A small network was shown many inputs. Here are its activations along a few directions, one row for each input.
Each table varies a few parts of the input and shows all the possible inputs, shuffled.
Descriptions start from the smaller parts, as in this example, which fits no table here: one of 4 places along a line, together with either a single point or one of 9 places around a ring or (one of 3 separate values, together with one of 5 places around a ring).
Shared parts are said once, and a part with two or three values counts as separate values.

Other details of the inputs shift rows strongly along two fixed directions, in all tables alike. That doesn't count.

Table:
R1: [ 12  -6  -5   6   8   9   2  -7  -8  15 -18]
R2: [-5  6 -4  4  6  3 -3 -3 -5  1 -9]
R3: [-13  11  -3  -5  -7  -4  -1   0  -2 -17  -6]
R4: [-3  6  1 -1  4  9 -3 -3 -3 -8 -1]
R5: [ 12 -15   6   1  -3  -9   3   7   3  21  11]
R6: [ 11  -8 -10   3  13  16  -4  -6  -8  14 -12]
R7: [ -3   4  -5  -6   1   9  -3  -6  -6 -14  -9]
R8: [ -3  -5   4   0  -8 -12   1  15   8  11  22]
R9: [ -3  -5   3   4  -2 -10   0   8   7  11  17]
R10: [  4  -8  11  -1 -11 -12   5   9  12  11  19]
R11: [  3 -13   0   1  -1  -9  -3  10   2  19  13]
R12: [ -5  12   5  -2  -4  -4   6  -4   1 -21  -7]
R13: [ -4  14   5  -1  -6  -4   4  -6   0 -19  -5]
R14: [ 3 -1 -6  2 11 12 -3 -9 -5  1 -8]
R15: [ 2 -8  5 -3 -4 -1 -1  7  9  7 18]
R16: [-1  2 -2 -6  0  7 -4 -1 -5 -9 -3]
R17: [ -6  12   0  -7  -4   7  -1   0  -2 -19  -1]
R18: [ -5  14   4  -4  -9  -1   5  -1  -1 -17  -7]
R19: [  5  -7  -7   0   8  12  -4  -6  -6   1 -11]
R20: [ 10 -17   5   4  -3  -8   4   6   6  19  10]
R21: [-2  9  5  2 -1  1  4 -5 -2 -6 -7]
R22: [ -3  -5   4   3  -5 -16  -1  11  10  10  24]
R23: [ 12  -9  -6   3   9   5   1 -10 -10  13 -19]
R24: [-22  23  10 -12 -17  -8   3   5  11 -45  17]
R25: [  5  -4 -12   6  11   8  -3  -4  -8  15 -16]
R26: [-1 -3 -6  3  3  1 -3  0 -3  3 -9]
R27: [-8  8 -3 -1 -2  1 -1 -1  0 -7 -8]
R28: [-1 -1 -6  3  9 -1 -1 -2 -2  2 -8]
R29: [ 2 -7  7 -1 -4 -8 -2  8 10  5 29]
R30: [  6   1  -1   5   8   5   3 -10  -6   4 -16]
Description of these inputs: one of 3 separate values, together with either one of 4 places along a line or one of 6 places around a ring.
The inputs of R3 and R23 match in every part but the choice among 3 separate values. If R27 is changed in the same way as R3 into R23, which row does it become? -> R10
Which other rows does R25 become when the choice among 3 separate values takes its other values? List them by row number. -> R1, R6
A walk changes only the place on the ring of 6. It starts at R19 and steps to R7. List the rest of the walk in order. -> R16, R17, R6, R15

Table:
R31: [ 15 -21 -13   7  18   9 -13  16   3  56   8]
R32: [ -3   6   2   2 -32 -19  15  -2   5 -16 -33]
R33: [-19  11  -2  -1   3  -8   0 -12   4 -21  -7]
R34: [  5  12   5 -15  -6   6  12  -8  -9 -27  -2]
R35: [-16   6  -4   4  -1  -8  -4 -14   5 -27  -5]
R36: [-15  -5  -1   0 -17  -4  -3  22  27  -9  29]
R37: [  1  13  23   0  -4 -27   7   6  13  -2  30]
R38: [ -5  -4 -20   7  24   0  -4  -6  -1   1 -23]
R39: [  8  -3  -8  10  20   1   0 -18  -1   4 -19]
R40: [ 32 -14 -15  -2  25  20 -14 -16 -24  29 -27]
R41: [ 15  -3   1   9   9  24   5 -15   4  -2 -20]
R42: [  8   1   8 -10  -7   6   5 -10   1 -35  -6]
R43: [ -6 -20   5   8  10 -16  -3   2   5  25  17]
R44: [ -2   9  17  -5 -38 -38  13  20  11  12   5]
R45: [ -4   9  -2   8   0  -7  -1 -15   7 -27  -6]
R46: [ 10 -12 -23  12  32   9  -3 -24 -20  32 -25]
R47: [ -2  10  -8  -1   9  20 -11 -10  -9  13 -17]
R48: [-14  15   1 -11 -12   5  -8   0 -20 -26  -1]
R49: [ -3  18   4  -7 -13   5  -5   1 -16 -29  -1]
R50: [ -1 -11 -22  13  21   0  -8  -8  -1   0 -20]
R51: [ 11 -19  -7 -11   4  -7 -13  21  -1  26  21]
R52: [ -5   6  -8  14  16   2  -8 -12 -22   9 -16]
R53: [ -7  11   4  -3 -28 -19  19   1   5 -12 -34]
R54: [-17  24 -10  -1   7 -12  -9   3  -3 -16  -6]
R55: [-26  16   5  -5  -9  13  -3  -3   3 -21  -6]
R56: [-12  16   7   0  -7  14   0  -3   6 -19  -7]
R57: [  7   8 -10   4   7  23   3 -12  -5   8 -14]
R58: [ 21 -30   2  -2  -6  -3  -5   3   9  10  22]
R59: [ -2 -12  -5 -10   7  13  -9  -9 -16  -1 -15]
R60: [ -3  -5  -8   1   9  21  -4 -10   2  10 -15]
R61: [-3 -8 -5 10  0  4 -7 26  2 29 21]
R62: [ -1  29  14  -5  -5  11   4  -4   3 -16  -5]
R63: [  7 -17 -13  -7   5  15 -11 -16 -10  -7 -17]
R64: [-12 -14   4 -15 -12 -13  -5  26   9  -7  29]
R65: [  9  -7   7  17   5 -16  -2   6  -2  25  23]
R66: [ -2 -18  -7   3   4   4  -2  19  20  24  17]
R67: [ 19 -28  17  -5   4  -3   6   7   2  20  19]
R68: [-15  10  11  -3  -8 -27  -6   7   9   2  32]
R69: [ 10 -15   5   5  -2   5   2   6  20  24  19]
R70: [  9 -10 -29   8  25  28  -4  -3 -11  31 -24]
R71: [ -4  16  15  -4 -20  -6  -3  14  18   1  33]
R72: [ 18 -25   3  -7  -1  -3  -1   5   8  15  20]
R73: [-25  12  -6   2   8 -10  -4   4   0 -22  -8]
R74: [ 14  -2   3   5  14  23   9 -12   4   7 -20]
R75: [  2  -1   8 -15 -21 -11   5  11   7 -10  38]
R76: [ -5  26   2   1   3 -10  -5 -10  -3 -16  -5]
R77: [  4  -7  19   8  -6 -23  11   1  22  -9  29]
R78: [  9  -9  -2  -6   7  13  -6  -9 -13  -4 -16]
R79: [  5 -19  -6  -3   0  -4 -10  25  -8  21  22]
R80: [ -9  -4   5 -19 -21 -12   2  11   4  -7  38]
R81: [-18  11  -2  -2 -13  14  -5  -8  10 -27  -5]
R82: [-19  10  13   2 -22  -3  -3  19   7   2  35]
R83: [ -8  26   5   6 -11  14  -2   1  -5 -16  -2]
R84: [ -3   4  18   5 -40 -35  16  25   3  14   7]
R85: [ -8   6 -16  14  19  -2  -8   3 -17   5 -15]
R86: [ -7  -3 -14 -12  -6   5  -9   4   1 -32  -6]
R87: [  9 -17   2 -13  -2  -5 -12   7  -4  25  23]
R88: [ 22 -25  13  -7   2  -3   9   5   9  13  19]
R89: [ -6   1  26   4  -4 -24  12   6  15  -8  27]
R90: [ 27 -22   8  23  24  -8   5   0  -9  48  10]
R91: [ 20  -3   3   1  11  15   2  -7 -25   3 -15]
R92: [ 10  -3  -8   9   5  23  -5 -15   4  -1 -19]
R93: [  3  -6 -23 -11  10  12  -4   1 -15  -2 -12]
R94: [ -5   3 -24   7  21   0  -1  -5 -10   4 -16]
R95: [ -4  23   6   1   4  -7  16 -13  -2 -25  -4]
R96: [ 23   0   2  -9  13  11  -2 -11 -17   5 -16]
R97: [ -6 -18  -2   4   4   4  -5  22  13  26  17]
R98: [  4 -15 -10 -11   8  12  -7 -11  -9   1 -14]
R99: [ 14 -17   2   5 -21 -26  21  12   3  41  -4]
R100: [  0 -12  -3   1  -3   6   2   5   7  31  24]
R101: [ -5  26   8  -4  -8  14  16  -6   3 -24  -2]
R102: [-12  12   9  -2 -27 -19  16   2  -2 -13 -36]
R103: [ -5  16  11   2   5  -8  13 -13   7 -29  -9]
R104: [  7   1   8   6  13  23   6 -10  -3   4 -22]
R105: [ -4  26  15   5  -8  14   8   1  -5 -18  -3]
R106: [ -9  23  -3   2   0  -7   6 -12  -2 -23  -2]
R107: [-12  14   6   5   4  -8   0 -10   0 -21  -8]
R108: [-10   2 -11 -17  -2   4  -5   7   1 -28  -6]
The inputs of R54 and R38 match in every part but one. If R68 is changed in the same way as R54 into R38, which row does it become? -> R33
The inputs of R64 and R79 match in every part but one. If R67 is changed in the same way as R64 into R79, which row does it become? -> R91
What is each input in this table made of? -> one of 6 places along a line, together with either a single point or (one of 3 separate values, together with one of 4 places along a line)
Which other rows does R80 become when the choice among 3 separate values takes its other values? List them by row number. -> R46, R100
Which other rows agree with R36 in the place on the line of 6? List them by row number. -> R32, R35, R41, R42, R45, R50, R58, R63, R77, R81, R86, R92
Which other rows does R75 become when the choice among 3 separate values takes its other values? List them by row number. -> R57, R106
A walk changes only the place on the line of 6. It starts at R84 and steps to R44. List the rest of the walk in order. -> R99, R102, R53, R32

Table:
R109: [ -7  11   6 -30 -34  -8  -8  14 -13  -2  27]
R110: [ 19 -24  12   4  13  19   0  11  11  34  28]
R111: [  3  -8 -14  -2  18   0  -6 -25 -22 -11 -24]
R112: [-12  26  34  -5 -36 -36   7  19   0 -33  16]
R113: [ 7 16  4  1  9  3 -1  9  1 -2 33]
R114: [-10  26  18 -19 -22 -37  27  17  19 -35  17]
R115: [  6   4 -15 -13   2  31  -7  -8  -2 -38 -29]
R116: [-16 -22  -6   6  -6 -21  -5   7  11  17  23]
R117: [-27  30   7 -11   0  -9  -3 -21 -13 -58 -15]
R118: [ 27 -35 -13  -6  15  -4 -10  20   2  23  24]
R119: [  2  -6  -9  -8   5  35  -2 -11  -9 -23 -20]
R120: [-19  -9 -12  -3  -5   1  -6  21   6  -3  18]
R121: [  4 -17  -1  23  -6 -17  10  16  -1  41   2]
R122: [-12  39   7   0 -16  -9  16  -8 -22 -52 -29]
R123: [  7  -8 -10  18  16   8  -7  18  11  47  30]
R124: [  5   9  12   7   3 -21   1  -5   8   9  39]
R125: [-24   7  30 -11 -27 -15   4  -3  23 -37  32]
R126: [ 28   1 -12  12  32  48  -4 -22 -11  20 -25]
R127: [-28   2   4  -4  -7  -5  -6  26  13  -9  29]
R128: [ -6   8   1  -8   9  35  -3 -13  -8 -32 -23]
R129: [ -9 -26  -1  12  11 -15  -9   3   8  36  15]
R130: [  8 -18   9  20  -7 -19  -3  20   0  49  -2]
R131: [ 29 -13  -3  19  11  24  13 -23 -21  22 -51]
R132: [ 11  -1  15  -9 -14 -10  28   4  24   0   0]
R133: [ 11 -32   3   2   0   1  -1 -14   6  16   8]
R134: [ -2  17  20   4 -15  -5   5 -11  23 -10  33]
R135: [ -9  36  24  -1 -29   5   7 -11  -7 -49 -39]
R136: [ -5   8 -15 -12  13  18  -5  -6 -23 -36 -18]
R137: [ 15 -20   9   9  21 -16  -3  -3   0  37  26]
R138: [-14  10   6 -18 -23 -36  -4   7  14 -46  29]
R139: [ -6 -14   0  17  13 -12  -7   3  10  40  17]
R140: [ 13   0 -10 -19 -12  37 -11 -18 -25  15 -31]
R141: [ -2   1 -30 -10  -1  28 -19  -7 -32  32 -39]
R142: [ -4  -1 -34  -2  15  19 -15   5  -6 -10 -31]
R143: [  6   2 -23   7  23   4  14  -8  -4  23 -55]
R144: [ 13 -28   3  -2  22   2  -6  14  -6  25  25]
R145: [ -3 -11  -5  11  17   8  -8  21   6  35  19]
R146: [ -7  14  -7 -12 -13   6  -4 -24   5 -53 -27]
R147: [-13  11   3  16  -3 -18  -3   2  19  18  32]
R148: [-16  13   4   4 -25 -28  15  20  15  -3   6]
R149: [ 13  -6  18   0 -23 -14  22   8  18   7   9]
R150: [-17  10 -28   0   3  -1 -14 -15  -3 -27 -38]
R151: [ 1 -6 23  3 -6 -5  3 -5 19  7 28]
R152: [  6  12  -7  -1  30  23  -7  -6 -21  -8 -16]
R153: [ 31  -7 -16  10  27   4  11 -17 -28  24 -52]
What is each input in this table made of? -> one of 3 separate values, together with either a single point or one of 4 places along a line or (one of 2 separate values, together with one of 5 places along a line)
The inputs of R145 and R152 match in every part but the choice among 3 separate values. If R130 is changed in the same way as R145 into R152, which row does it become? -> R112
The inputs of R114 and R132 match in every part but the choice among 3 separate values. If R113 is changed in the same way as R114 into R132, which row does it become? -> R126
